These are the activations of a small neural network, seen along a few directions. Each row is one input.
Each table varies a few parts of the input and shows all the possible inputs, shuffled.
A made-up example of a description, with smaller parts first: one of 8 places around a ring, together with either a single point or one of 11 places along a line or (one of 3 separate values, together with one of 4 places along a line).
Shared parts are said once, and a part with two or three values counts as separate values.

Other details of the inputs vary at random and push rows far along two fixed directions, the same in every table; ignore that.

Table:
r1: [ -7   5   3  -3   7 -26   6  -3   3  -3  -5  -1]
r2: [-57 -44   2  36 -14 -18 -41 -35  16  -5  25 -13]
r3: [ -5  25   0  15 -32 -15   9  13  18 -12  -5   5]
r4: [ -8   4  -3  23 -10  -6   9  20  -5  -3   3   2]
r5: [ -2 -29   4 -55  26  50   0 -23  -7  16   3   5]
r6: [ 25  32  -8 -18   1  -7  10  15  -7   5 -12  -1]
r7: [  0  19   2  12 -21 -17  -9  25  -5  -9  11   3]
r8: [ 27  11  -1   4   5  -2  26  23  -5  -1 -23   8]
r9: [ 25  28   6  19 -22 -20  13  28 -16  -4 -20  16]
r10: [  2  14 -14  44 -13  -6  -1  15  -5 -15 -11  -8]
r11: [ -9 -37  16 -58  50  37  -1 -37  11  17  -2   0]
r12: [-60 -40  19  17  -4 -35 -30 -23  28  11  38 -11]
r13: [  9 -19  10 -11  17   8  15 -15   2   5  -1   9]
r14: [ 24  24  -4  19 -11 -11  20  33  -3   5 -15   2]
r15: [ 31  24 -12  31 -16   2   6  14 -15 -17 -14  -4]
r16: [ 33  13 -13 -35  20  42 -13  -8  -8  -5 -14  -6]
r17: [  3 -29   4 -44  31  49  13 -24  -7  10   7   1]
r18: [-54 -47  17  32  -7 -32 -14 -26  25   8  39  -9]
r19: [ -3  12 -20   4  -1  -4 -23 -12   0 -12   4  -7]
r20: [ 22  18 -13 -52  20  31   6   0 -15   4  -6   4]
r21: [  3  14   6  19 -26 -21  -1  19  -5   6  -1   5]
Description of these inputs: either a single point or (one of 4 places along a line, together with one of 5 places along a line).

Table:
r22: [ 19   9  -1  -3  11  10  18   3   4  -2 -19   0]
r23: [ 17  13  -4 -16  12   1   0  10  -9   4  -4  -2]
r24: [-10  -4  -6  -2   4   8 -13 -12   0  -5   4  -8]
r25: [-19 -18  -1  11   0  -1 -20 -18   8  -3  15  -5]
r26: [ -9 -21  -1  -8   7  18 -12 -21   4  -1   7  -5]
r27: [ -6  -5  -4  -1   2   9 -14 -14   2  -3   6  -4]
r28: [ 32  21  -4 -14   1   8  18   8 -14   0 -18   6]
r29: [ -9 -21  11  -3   7  13   3 -10   4  11   7  -2]
r30: [-19 -26   8  15  12 -15  -7 -11   3   4  14  -5]
r31: [ 14  17  -6 -14   8   6   9   6   6   0 -14  -2]
r32: [  4  21   4  50 -31 -55  -7  30 -10 -12   0   2]
r33: [ -9  -3   1  -7   7  -2  -2 -10  14   1  -5   0]
r34: [ -6 -22  -1  -2   3  18 -10 -19   5  -1   6  -4]
r35: [ 28  26  -2 -20  -3  16  11  22  -9   7  -9   1]
r36: [ -4  26  -3  43 -37 -50  -1  23   0 -11   5   3]
r37: [ -9   7 -10  53 -24 -23   3  28  -5  -6  -3   0]
r38: [-10  -5  -4  -9   6  -4   1  -9   7   6  10  -4]
r39: [ 10  13  -4 -20   0  13   9  13  -4   0   0   5]
r40: [ 14   7   3 -15  -2  12  11   8  -9  -3  -8  11]
r41: [-25 -17  11   2  -8  -7 -12  -9  10   9  14   0]
r42: [ 28  16   0  -8   1  18  24  19 -14  -4 -12   9]
r43: [19  7 -3 -5  8  9 20  2 -7  2 -8  2]
r44: [-30 -12  -6   6   2  -5 -20 -17   5  -7  13 -12]
r45: [-10 -15   4 -12  15  -4 -12 -12   0   8   6  -1]
r46: [-23 -13   5  -5  -4  -3  -6  -6   6   0  13   6]
r47: [ -7  -8   5  -4   7  -2   1 -12  12  -1  -9   1]
r48: [ 18   8   7 -12  -4  13   7   8  -8   6 -11   5]
Q: What do these inputs look like to the network?
A: either a single point or one of 6 places along a line or (one of 4 places along a line, together with one of 5 separate values)
Q: Start at r44 and move only the place on the line of 6, one step at a time. The first step leads to r24. Which rows follow, in order?
A: r27, r25, r26, r34
Q: Start at r42 and move only the place on the line of 4, one step at a time. The first step leads to r40. Which rows follow, in order?
A: r46, r39
Q: Which other rows does r22 become when the choice among 5 separate values takes its other values? List them by row number.
A: r29, r30, r42, r43

Table:
r49: [ 14  17  -3 -11   0   9   5  19 -12   0   1   2]
r50: [  4 -21   1 -18  15  29  -4 -20   2  -1  -5  -1]
r51: [ -5  16  -5   6 -17 -12   2  19  -6  -7   4   6]
r52: [20 10  1 -1  7  5 17 15 -4  6 -9  6]
r53: [ -3 -17  -2 -21  12  32   1 -24   6  -3  -5   3]
r54: [  8   6  -3  27 -13  -7  -6   8 -12  -6  -3   0]
r55: [ 12   9  -4  25 -18  -6  -2  13  -3  -7  -7  -3]
r56: [ 21  13  -3   2  -1  17   5   7  -4 -10 -11   2]
r57: [ -2 -13  -2 -27  29  14  -9 -20  -8   5   0  -5]
r58: [ -2 -17   8 -21  24  21  11 -13   9  14  -2  -1]
r59: [ -2 -13   6 -23  18  20  14 -12   8  15  -6  -3]
r60: [17 10 -1 -2  9  5 18 17 -8  1 -9  3]
r61: [ 17  13   5  -6   0   4  20  10   0   0 -15   5]
r62: [ 20  28  -7 -10  -1   2   5  10  -1   0 -16  -5]
r63: [ -1 -18  11 -22  24  19  10 -14   9   7  -2   4]
r64: [ -2 -10  -4 -26  27  18  -8 -18   7   9   2  -4]
r65: [  2  19 -10  11 -10 -19  -3   9   2  -6  -5   4]
r66: [  5  11  -4  26 -14  -3  -1  11   1  -7  -2  -4]
r67: [-29 -21   0  19  -1 -28 -24 -13  13   1  17  -7]
r68: [  3 -20   5 -18  15  29  -5 -25  -3   0  -6   0]
r69: [ 26  12 -10   3  -3  14  12  -1 -13  -8  -1  -2]
r70: [  1 -13  -1 -29  22  16  -8 -21   7   9  -4  -7]
r71: [ 14   3  -9   9   1   9   1  10 -13  -8  -6  -3]
r72: [ 23   7   4  -1   6   1  13  11 -13   7 -12   7]
r73: [-37 -22  13  16 -15 -22 -22 -13   8   6  23  -3]
r74: [-39 -29   9  20  -1 -20  -3 -13  18  10  17  -3]
r75: [-41 -20   3  13 -15 -20 -16  -9  13   3  24   4]
r76: [ -3  19 -11  10  -7 -20  -1  11  -1 -11  -4   1]
r77: [  1 -21  15 -23  21  16   7 -20   1   9  -6   6]
r78: [  7   8   0  25 -17  -7  -5   6  -8  -6  -6  -2]
r79: [  9  16  -3  15  -7 -22 -10   8  -9  -3  -3  -1]
r80: [-44 -26  -4  29  -8 -13 -13 -16  11  -9  18  -4]
r81: [ 18  13 -10   3  -4  18   7   8  -6  -1 -12  -2]
r82: [ -6  -9  -1 -33  19  16  -3 -25  11   0  -4   2]
r83: [ 20  22  -3 -10   5   2   1   7   0  -8 -11   1]
r84: [ -2 -16   5 -30  11  21  -6 -12   2  13   5  -1]
r85: [  8  11   6   7 -21 -14  -4  16  -3  -6   2   5]
r86: [ 19  23  -5  -9   5   3   1   8   0  -1 -11  -4]
r87: [ 10  16  -2  10 -20 -16   5  11  -9  -5  15   1]
r88: [  4  11  -2  13 -15 -16  -4  23 -11  -5   7   1]
r89: [ -4  -4   3  25  -6 -25   5  15  -3  -2   3   0]
r90: [  1  10  -7  22 -19  -4   1   7   1  -9  -6   1]
r91: [  0  16  -1   9 -20 -10   0  18  -2   2   4   2]
r92: [ -2 -16  11 -31  11  20  -7 -18  -3   7   4   5]
r93: [ 13  19  -3 -16 -10   9   7  12  -5   1  -6   8]
r94: [-39 -26  -1  33  -3 -12 -17 -11  10  -7  22  -9]
r95: [-40 -17   9  12 -16 -18 -16  -9  16   6  23  -7]
r96: [ 12   3   3   3   7  -5  12  10 -15   2  -7   4]
r97: [-31 -31   0  32  -8 -14 -20 -14  11  -2  18  -6]
r98: [-45 -30   5  19   0 -23  -1 -12  15   1  17   1]
r99: [ -4 -13   2 -27  16  24  -5  -9   2  12  11   2]
r100: [ 17  22 -10 -10   3   2   3   8  -2   2 -12  -3]
r101: [ 19  23   2 -15 -11   9   8  15  -5  -2  -7   5]
r102: [ -5  -8   0 -32  20  17  -4 -23  11   3  -3  -5]
r103: [ -8 -19   1 -16  12  29  -2 -24   8   0  -1  -4]
r104: [ -4  17  -3   8 -17 -11   1  21  -5  -3   5  -1]
r105: [-28 -19   6  15  -5 -28 -22 -17  17  -6  13  -5]
r106: [  9   7   2  18  -9 -20  18   6  -3  -3   7   2]
r107: [  9  17   3  11 -11 -22  -8   4  -4 -10  -7   1]
r108: [ 17  21 -10  -8  10   3   2  12  -7  -5  -8  -4]
r109: [ -8 -17   2 -23  24  19  14 -11   3  11  -2  -3]
r110: [  6  14  -8  14  -4 -22  -7  14  -7  -8  -2  -5]
r111: [ 21  12  -2 -11  -4   7   1  16 -11   5  -3   5]
r112: [ 24   6   7  -5   2   1  16  11  -3   0 -15   7]
r113: [ 20  10  -7   4   4  14   3   8 -22  -7 -10  -1]
r114: [  8  14   3  14 -19 -17  -6  18 -13   1   4   5]
r115: [ -5 -18   8 -27  19  18  14 -19  10   5  -5   8]
r116: [-40 -14  -2  15  -1 -25 -17 -12  16  -3  17 -12]
r117: [  1  15   1  17 -13 -26 -11   5  -3  -4  -3  -4]
r118: [ -2  11  -9  24 -13  -4   2  13  -4 -10  -2  -6]
r119: [ -7  -9  -5 -31  20  16  -4 -23  11   6  -4  -2]
r120: [  2  14  -5  27 -21  -6   1  11   1  -6  -5  -6]
r121: [  0 -17  -5 -13  21  33  -3 -16   2   6   1  -3]
r122: [ 17  18   4 -13  -5   9   4  14  -5  -3  -2   7]
r123: [ -4 -17  -8 -17  15  32   0 -20   3   4  -3   2]
r124: [  5   5  10  18  -9 -18   8  10  -4   3  -6   3]
r125: [  6   2   7  17 -10 -18   9  14   2   3  -5   1]
r126: [ 16  11  -3  -5   2   4  20  12  -4   4 -14  11]
r127: [ 25  21 -10 -10   4  -2   8  -1  -8  -5  -1  -4]
r128: [-39 -19  10   9 -17 -19 -14 -12  16  -4  22   4]
r129: [-40 -28  10  18  -4 -22  -2 -15  21   5  14   1]
r130: [  3  17   3  10 -18 -10  -2  19   0  -1   6   1]
r131: [ 17  14   0 -11   0   6   1  15 -22   0  -2   4]
r132: [  3 -25   5 -21  24  17   8 -12   2  15  -2   2]
Q: What do these inputs look like to the network?
A: one of 4 separate values, together with either a single point or (one of 4 places along a line, together with one of 5 places along a line)
Q: The inputs of r103 and r102 match in every part but the choice among 4 separate values. If r81 is changed in the same way as r103 into r102, which row does it become?
A: r100
Q: The inputs of r123 and r65 match in every part but the choice among 4 separate values. If r118 is changed in the same way as r123 into r65, which row does it become?
A: r116
Q: The inputs of r52 and r64 match in every part but the choice among 4 separate values. If r98 is changed in the same way as r52 into r64, which row does it become?
A: r76
Q: Which other rows does r113 become when the place on the line of 4 takes its other values? List them by row number.
A: r54, r68, r78
Q: Which other rows does r115 become when the choice among 4 separate values takes its other values? List them by row number.
A: r53, r82, r128
Q: Which other rows does r112 become when the place on the line of 5 takes its other values? List them by row number.
A: r61, r63, r77, r115

Table:
r133: [ 24  10  -2 -25  13  13   8   4 -10   0 -11   5]
r134: [-13   9   3  29 -32 -34  -4  18   2  -9  11   6]
r135: [ -3  13   4   8  -9 -21  -3   5   9  -4  -1   1]
r136: [-20 -21  11 -24   6   8  -8 -17  11  13  15   3]
r137: [-1  5 -6  4  2 -3 -6  0  7 -5 -4 -6]
r138: [ 47  30  -9 -16   1  38  14  18 -26  -6 -25   4]
r139: [ -7  17   5  30 -26 -44  -6  13   5  -4   4   0]
r140: [-30 -42  11  -6  25   7   5 -30  21  10   6  -2]
r141: [ 10  10  -9 -22  18  15   6  -4   0   1 -11  -1]
r142: [  5  -2  -6  -3   6   8   0 -10   0   0  -1  -6]
r143: [-10   8  -2  38 -32 -24  -4  16   1  -9  14   0]
r144: [ 24  29  -6  -9  -3   6  11  22 -16  -2 -10   3]
r145: [  1   0  -1 -11   9   2   2  -8   5  -4  -6   1]
r146: [-14 -19   3 -15  13   0  -5 -22   7   4   3  -2]
r147: [ 49  33 -11 -24   9  24  11  22 -19   0 -24   2]
r148: [-10  17  -5  34 -21 -40  -6  14   1  -7   3  -3]
r149: [ -6  -1  -3 -14   2   8   0   0   0   6   5   3]
r150: [-29 -39   2  -7  19  10 -15 -33  11   6  21  -7]
r151: [  1   4  -5  24 -12  -8  -8   0  -3  -9  -5  -4]
r152: [-31 -35  13 -19  18  -1 -17 -30  15  12  20  -2]
r153: [-29 -41   2  -2  17  15 -21 -34   8   3  15  -6]
r154: [ -6   4   4  10 -14 -15  -2   9  -3  -6   6   2]
r155: [ -8  13  -4  37 -24 -36 -12  15   3  -8   2  -7]
r156: [ 26  14 -10 -10   9  27   5  -1  -8  -8 -21   0]
r157: [ -5  14  -6  42 -22 -30  -4  11   6 -16   4  -5]
r158: [  0 -22   9 -12  21  12  13  -9   1  12  -2   4]
r159: [ 24  10  -7 -14  -2  33   6   6 -14  -2 -13   5]
r160: [  0 -14  11  -2   7   8  16   1  -2   8  -1   4]
r161: [ -3  -3  -2 -11  -1  13  -5   1   1   4   4  -1]
r162: [ -1 -14   9  -4   3  10  17   3   2  11  -1   8]
r163: [ -9   9   0  39 -29 -25  -4  15  -3 -11  13  -3]
r164: [ 47  37   1 -32   1  21  18  23 -19   3 -20   8]
r165: [ -3  -7  -3 -19  19   9  -3  -9  -1   6   3  -1]
r166: [  0  -2   6  22  -5 -19  14   8   2   3  -6   2]
r167: [-20 -22   3 -14  11  14 -12 -16   5   6  12  -7]
Q: What do these inputs look like to the network?
A: one of 5 places along a line, together with either a single point or one of 6 places along a line
Q: The inputs of r158 and r166 match in every part but the place on the line of 5. If r165 is changed in the same way as r158 into r166, which row does it become?
A: r148
